Each row below holds a small network's activations on one input, seen along a few directions.
Each table varies a few parts of the input and shows all the possible inputs, shuffled.
A made-up example of a description, with smaller parts first: ring(5) and (point or ring(11) or (values(2) and line(6))).
Shared parts are said once, and a part with two or three values counts as separate values.
In the rows, zero is written as 128.

Other details of the inputs vary at random and push rows far along two fixed directions, the same in every table; ignore that.

Table:
x1: [113 120  87 115  99 136 129 141 145  68  55  69]
x2: [182 158 189 160 132 113 137 105 115 187 207 167]
x3: [157 153 175 126 173 102 121 110 113 171 206 173]
x4: [138  88 145 110  94 159 117  96 144 136 171 153]
x5: [130 138 190 137 180 114 145 140  93 178 187 206]
x6: [127 132 129 126 146 137 143 139 142 142 143 154]
x7: [121 136  42 114  98 153 127 132 146  93  73  85]
x8: [137 150 200 136 170 113 134 104 100 168 193 170]
x9: [151  99 156 111 113 115 103 107 141 128 166 142]
x10: [113 174  81 137 167 115 144 165 101 130  87 123]
x11: [131 109 164 128 134 111 115 121 139 142 151 128]
x12: [109 165 125 144 170 105 149 158 114 117  83  98]
x13: [144 132 113 117 123 133 115 107 130 146 160 145]
x14: [141 127 125 120 125 123 110 103 139 137 154 124]
x15: [134 118 143 123 138 108 114 135 132 138 150 154]
x16: [120  60  90 102  70 161 109 129 174 104 112 126]
x17: [104 180 101 144 153 135 153 130  90 129  89 105]
x18: [135  57 114  96  55 149  90 112 159  84 119 121]
x19: [129 181 136 182 126 136 171 131  99 136 101  94]
x20: [133  84 184 111 104 135 120 111 145 116 161 149]
x21: [123 125 121 131 132 134 126 120 137 152 142 132]
x22: [104 116  44 118 100 144 125 150 149  95  58  90]
x23: [127  56 105  94  57 173 108 114 156  94 121 133]
x24: [104 170 121 144 154 113 139 145  76 107  77 108]
x25: [109 175 100 149 168 105 136 134 122 140  97  84]
x26: [135 124 158 128 147 101 120 127 139 146 154 135]
x27: [ 95 170 124 155 171 117 156 140 110 134  92  93]
x28: [115 169 105 139 168  99 135 166 105 122  93 119]
x29: [ 95 171 105 152 164 131 161 145 106 135  88 108]
x30: [ 97 164 102 151 157 129 151 138 105 138  88  98]
x31: [ 96  97  85 128  95 142 125 147 144  81  54  77]
x32: [146 128 117 109 130 128 119 133 115 131 151 171]
x33: [100 127  76 135 113 135 126 128 157 106  68  54]
x34: [128  76  79  98  78 165 120 134 200 103 123 125]
x35: [166  81 106 122  36 167 127 120 195 104 133 111]
x36: [141 128 145 117 134 130 127 116 139 130 154 141]
x37: [133  95 147 110 123 129 122 149 151 114 143 164]
x38: [121 186  92 138 161 129 149 136  96 130  97 116]
x39: [118 114 152 134 136 130 132 119 142 143 146 122]
x40: [132  73  84 100  55 172 104 100 173 103 123 110]
x41: [143 155 172 135 185  98 132 129 129 174 192 167]
x42: [129 108 151 126 131 114 111 130 128 135 145 146]
x43: [110 163 125 147 154 108 129 133  71 116  85 104]
x44: [127 118 150 126 122 134 119 100 129 133 146 116]
x45: [143  93 122  96 100 151 119 132 137 115 147 174]
x46: [126 120 137 124 139 131 136 133 158 130 138 131]
x47: [109 166 138 150 155 106 135 125  83 120  88  81]
x48: [118 171  94 137 149 119 127 129  73 130  90 113]
x49: [ 98 153 123 148 158 114 146 157  99 114  80 111]
x50: [153 153 152 123 163 105 116 118  82 171 186 193]
x51: [131  69 102 102  59 160  97  96 182  96 122  90]
x52: [105 166 103 137 147 132 147 144  80 118  83 121]
x53: [138 151 171 130 187 111 144 150  96 171 178 205]
x54: [109 175  81 145 160 119 140 138 117 143  97 101]
x55: [144 122 136 115 126 110 104 121 113 126 148 153]
x56: [125 176 111 135 160  97 132 142  99 115  91  93]
x57: [152  91 137  96 103 127 103 129 141 112 158 167]
x58: [128  77 178 121 113 128 120 119 158 129 157 136]
x59: [120 112 143 129 139 133 132 134 119 145 142 156]
x60: [147  86 170 111 102 123  99  99 141 128 166 138]
x61: [136  65 111  89  69 153 107 135 165  73 115 138]
x62: [166 126 158 156  86 139 133 103 138 150 159 122]
x63: [114 170 113 142 169  96 141 157 119 122  88  93]
x64: [168 134 163 150 105 139 149 123 138 147 165 149]
x65: [117 102 174 129 134 122 135 133 142 128 141 137]
x66: [160 115 175 156  85 150 141 105 136 148 169 132]
Each input here is: ring(6) and (point or (values(2) and ring(5))).
- The inputs of x30 and x21 match in every part but the ring(6) part. If x66 is changed in the same way as x30 into x21, which row does it become? => x62
- Which other rows does x1 become when the values(2) part takes its other values? List them by row number. => x12
- Which other rows does x58 become when the ring(6) part takes its other values? List them by row number. => x11, x12, x26, x63, x65
- Which other rows agree with x52 in the ring(6) part? List them by row number. => x5, x8, x17, x19, x20, x24, x27, x29, x49, x65

Table:
x67: [112 174 129 142 174 109 136 133  93 144 116 109]
x68: [151 108 165 108 137 129 124 132 135 147 191 201]
x69: [111 168 142 156 164 106 143 128  87 138 102 107]
x70: [144 101 182 111 137 109 113 129 131 142 186 185]
x71: [130 186 121 147 165 109 138 122  85 142 116 110]
x72: [149 106 185 117 137 120 117 116 143 151 193 171]
x73: [124 155 101 125 145 124 134 142  91 120 102 128]
x74: [129 192 126 162 159 110 146 121  83 156 117 110]
x75: [135 187 123 157 154 116 144 121  87 147 120 107]
x76: [126 163 110 134 150 112 134 150  93 128 108 131]
x77: [108 105 100 128  97 145 136 135 160  85  77  79]
x78: [123 178 140 164 169 114 151 136  96 156 115 112]
x79: [120 117  67 122  79 145 121 127 159  86  69  67]
x80: [113 165 143 158 176 104 151 140  98 146 111 111]
x81: [113  75  51 103  57 158 105 138 178  62  66  83]
x82: [141  91 182 106 132 118 113 120 132 146 187 193]
x83: [147  98 183 116 138 122 116 119 142 158 193 170]
x84: [155 109 172 120 133 124 123 112 143 166 197 176]
x85: [121 183 121 145 166 112 142 127  96 151 123 118]
x86: [141 101 155 102 131 136 119 129 133 152 190 200]
x87: [128 180 120 161 160 113 151 132 100 157 119 109]
x88: [116 156 109 135 158 114 127 134  94 132 108 129]
x89: [104  79  56  99  76 165 111 136 176  79  81 102]
x90: [118 133  83 134  97 148 138 123 144 114  97  88]
x91: [141  28 150  93  47 166 103 105 194  94 158 137]
x92: [161 115 173 129 120 131 130 109 148 160 201 171]
x93: [ 99  86  77  99  88 152 119 143 169  80  77 101]
x94: [147  99 160 108 138 131 123 134 137 153 191 200]
x95: [117 161 104 132 153 118 136 142  88 133  97 131]
x96: [112 122  95 134  95 155 137 128 148 106  87  85]
x97: [120 175 128 149 163  98 131 135  92 133 101  95]
x98: [158 109 192 134 115 129 119 112 139 156 194 166]
x99: [100 108  96 126  98 146 134 132 152  92  80  81]
x100: [120 163 109 134 162 115 126 135  89 127 111 127]
x101: [104  86  77 105  95 146 125 150 170  82  70  97]
x102: [116 103  84 115  90 146 117 126 146  81  74  69]
x103: [123 187 141 165 164 113 146 126  82 151 109 109]
x104: [126 181 117 146 162 111 144 130 108 140 111 111]
x105: [110  78  75  96  72 154 115 137 164  63  67  90]
x106: [113 155 122 130 165 110 140 151 113 119 102 125]
x107: [150  98 186 115 128 121 109 106 132 152 191 169]
x108: [126 175 139 159 156 120 151 134 105 142 115 110]
x109: [114 164 139 155 153 104 139 137  98 128 101  98]
x110: [151  45 130  92  49 164 102  97 194 110 159 144]
x111: [164 109 172 129 106 129 118 105 144 157 200 165]
x112: [117 156 106 134 160 118 133 144 114 124 109 130]
x113: [138  26 118  83  63 166  95 123 207 105 161 166]
x114: [157 104 188 128 113 139 121 103 135 150 194 168]
- The inputs of x85 and x84 match in every part but one. If x86 is changed in the same way as x85 into x84, which row does it become? => x94
- What do these inputs look like to the network? => ring(6) and (values(3) or ring(5))
- Start at x69 and move only the ring(5) part, one step at a time. The first step leads to x103. Which rows follow, in order? => x74, x110, x107
- Which other rows agree with x114 in the ring(6) part? List them by row number. => x71, x73, x75, x91, x100, x102, x105
- Which other rows does x76 become when the values(3) part takes its other values? List them by row number. => x70, x81

Table:
x115: [118 155  79 128 131 128 130 139 106 110  83 108]
x116: [138 101 149 110 120 130 114 123 128 129 158 164]
x117: [115 145  65 125 116 135 125 135 118 103  72  93]
x118: [130  89 151 109 109 130 110 118 145 115 145 141]
x119: [127  70 143 108  94 147 120 125 177 112 145 139]
x120: [141 178 196 152 201  91 142 129  87 188 190 176]
x121: [112 153  87 139 135 131 141 141 129 116  80  87]
x122: [156 105 166 151  72 154 137  90 169 144 166 104]
x123: [142  97 130 113 108 144 121 121 160 136 164 154]
x124: [113 166  81 139 145 130 147 148 115 122  83 107]
x125: [101 140 102 139 139 125 141 150 127 109  74  90]
x126: [115 153  73 129 126 129 125 133 112 107  79  88]
x127: [105 132  93 135 122 132 139 143 141 103  72  80]
x128: [138 104 141 114 120 141 128 130 147 137 162 167]
x129: [161 103 167 145  68 149 122  79 154 137 166 103]
x130: [117 232 119 168 218  90 158 147  56 174 114 130]
x131: [134 100 148 116 125 137 127 131 145 137 160 164]
x132: [134  98 162 115 124 121 112 124 131 127 154 154]
x133: [143  91 136 107 100 137 108 113 149 122 155 146]
x134: [136  86 149 109 104 130 110 117 148 118 149 141]
x135: [146 207 214 158 230  66 136 122  42 202 201 187]
x136: [141  80 129  96  91 147 109 119 150 115 155 162]
x137: [105 146  97 133 139 119 129 145 107 101  70  93]
x138: [102 140  95 136 136 129 141 151 130 106  74  94]
- What do these inputs look like to the network? => values(2) and (point or ring(11))
- The inputs of x128 and x136 match in every part but the values(2) part. If x120 is changed in the same way as x128 into x136, which row does it become? => x135
- Which other rows does x131 become when the values(2) part takes its other values? List them by row number. => x116

Table:
x139: [144 178 104 129 135 114 116 104  78 143 126 120]
x140: [139  62 122  69  95 143 100 133 159  83 130 162]
x141: [125 157 120 155 151 130 151 127 141 167 126 108]
x142: [ 95 146  92 123 144 136 133 128 117  98  82 109]
x143: [133 160 164 138 150 105 112 103  58 146 150 139]
x144: [141  85  94 108  91 178 132 127 188 120 156 155]
x145: [125 153 154 132 164 138 148 127 122 156 163 163]
x146: [ 95 139 116 143 141 120 134 122 123 117  84  66]
x147: [159 159 169 115 180 102 135 145 111 175 214 227]
x148: [119 147 144 151 120 123 134 103  83 121 112  98]
x149: [112  61 105  81  70 162 123 131 181  64  93 120]
x150: [113  64 132 127  67 154 135 139 207  82 100  77]
x151: [132  46 157  95  83 121  91 124 176  87 133 126]
x152: [135 144 128 139 138 128 144 137 169 142 135 107]
x153: [128 163  80 121 149 130 130 142 124 139 133 156]
x154: [130  66 102 100  75 165 115 148 169 112 138 171]
x155: [136 135 197 119 192  87 118 149  69 145 170 207]
x156: [138 136 162 133 170  81 112 140 108 147 154 149]
x157: [134 152 115 125 148 106 129 137 149 144 137 123]
x158: [115 134 127 133 152  97 114 140 107 143 115 119]
x159: [177  86 192 134  56 158 126  90 154 132 184 140]
x160: [196  85 180 106  68 133  77  84 135 138 216 189]
x161: [178  78 206 119  75 162 124  81 163 162 229 172]
x162: [102 140  82 124 120 156 162 157 147  86  59  81]
x163: [152  79 183 128  63 164 136  89 150 148 184 148]
x164: [171 165 154 158 132 136 149  95 111 181 180 149]
x165: [131 164 142 146 132 120 132 100  86 126 120  93]
x166: [100 146 106 135 146 118 125 116 133 110  90  65]
x167: [110 134 176 149 151  93 134 134 122 118 116 104]
x168: [ 91 125  91 142 112 149 162 167 142  74  40  79]
x169: [124 174  69 155 108 136 136 118  93 132  88  91]
x170: [143  68  97  68  87 144 102 139 169  90 136 171]
x171: [124 161  88 108 168 116 117 139  96 130 131 158]
x172: [ 87 131 109 149 125 153 161 159 125 108  60 101]
x173: [ 96 142 128 130 156 130 141 129  96 127 112 141]
x174: [103 129 152 132 146 112 142 148 106 103  95 141]
x175: [121 150 162 137 166 140 157 132 109 169 159 168]
x176: [129 153 139 130 179  93 115 120  97 176 155 146]
x177: [139 133 171 155 149 114 146 140 153 154 156 136]
x178: [139  55 164  92 105 131  88 100 160 133 183 152]
x179: [131 138 190 131 167  96 130 116 125 144 162 132]
x180: [138  57 138  79  90 128  92 113 183  93 140 123]
x181: [ 91 132 106 140 134 107 112 148 110  97  48  60]
x182: [102 152  55 111 143 132 124 153  95 114  74 121]
x183: [113 144 113 151 142 145 162 159 117 141 100 137]
x184: [139 145 161 144 164 120 166 157 116 154 155 178]
x185: [111 159  69 143 143 124 134 136 133 143  93  86]
x186: [130 144 167 145 157 125 138 110 145 161 169 125]
x187: [124 157 102 122 170  97 110 120 115 148 130 117]
x188: [151  70  94 103  23 156  85 103 152  42  75  64]
x189: [130 153 114 146 149 130 141 119 157 156 144 110]
x190: [157  87 150 100 106 156 141 136 181 138 190 190]
x191: [130 158 102 135 155 113 119 121 143 152 147 124]
x192: [135  65 143 130  78 157 128 128 203 131 142 125]
x193: [102 147  71 122 150 110 112 125 120  97  67  56]
x194: [145 171 160 157 122 110 128 107  75 113 114  87]
x195: [118 128 208 152 160  96 127 123 113 153 154 138]
x196: [155 177  96 174  96 138 153 114 110 119  82  71]
x197: [128 169  85 166 106 147 160 119 106 139  77  78]
x198: [107  50 150 108  83 155 118 131 154  94 122 157]
x199: [126 139 126 142 144 102 130 149 141 134 130 120]
x200: [165 188 112 166 119 115 133 109  83 138 131 114]
x201: [133  74 145 112  86 154 132 121 207 106 146 100]
x202: [139 184  67 148 113 134 133 112 103 134  97  90]
x203: [142  75 113  83  96 126  95 120 183 112 140 133]
x204: [124 142 106 125 140 118 139 168 119 122 115 156]
x205: [122 160  99 142 156 148 164 145 115 158 117 142]
x206: [119 147 153 116 187 107 119 132  67 155 156 184]
x207: [116 155 110 109 174 115 112 132  90 120 121 148]
x208: [ 89 127  94 122 138 127 121 161  87  88  51 108]
x209: [145 167 149 140 149 108 115 103  62 168 168 162]
x210: [126  63 139 121  79 165 132 109 197 126 149 107]
x211: [143 137 180 150 167 100 120 132 122 184 192 176]
x212: [121  81  49  93  66 178 116 141 182 100 103 138]
x213: [123 156  86 127 115 127 110 111  87  94  74  66]
x214: [120 135 196 164 156 115 148 132 126 164 155 128]
x215: [124 127 110 112 150 107 123 164  96 106 107 157]
x216: [107 138 102 121 150 120 120 161  87 121  99 151]
- The inputs of x144 and x145 match in every part but one. If x197 is changed in the same way as x144 into x145, which row does it become? => x163
- What do these inputs look like to the network? => ring(6) and (values(3) or (values(2) and ring(5)))
- Which other rows does x154 become when the values(2) part takes its other values? List them by row number. => x211
- Which other rows does x175 become when the ring(5) part takes its other values? List them by row number. => x145, x162, x168, x172
- Which other rows agree with x198 in the ring(6) part? List them by row number. => x142, x146, x148, x149, x165, x166, x167, x173, x174, x179, x194, x195
- Which other rows agree with x209 in the ring(6) part? List them by row number. => x139, x156, x158, x160, x170, x171, x176, x182, x187, x203, x215, x216
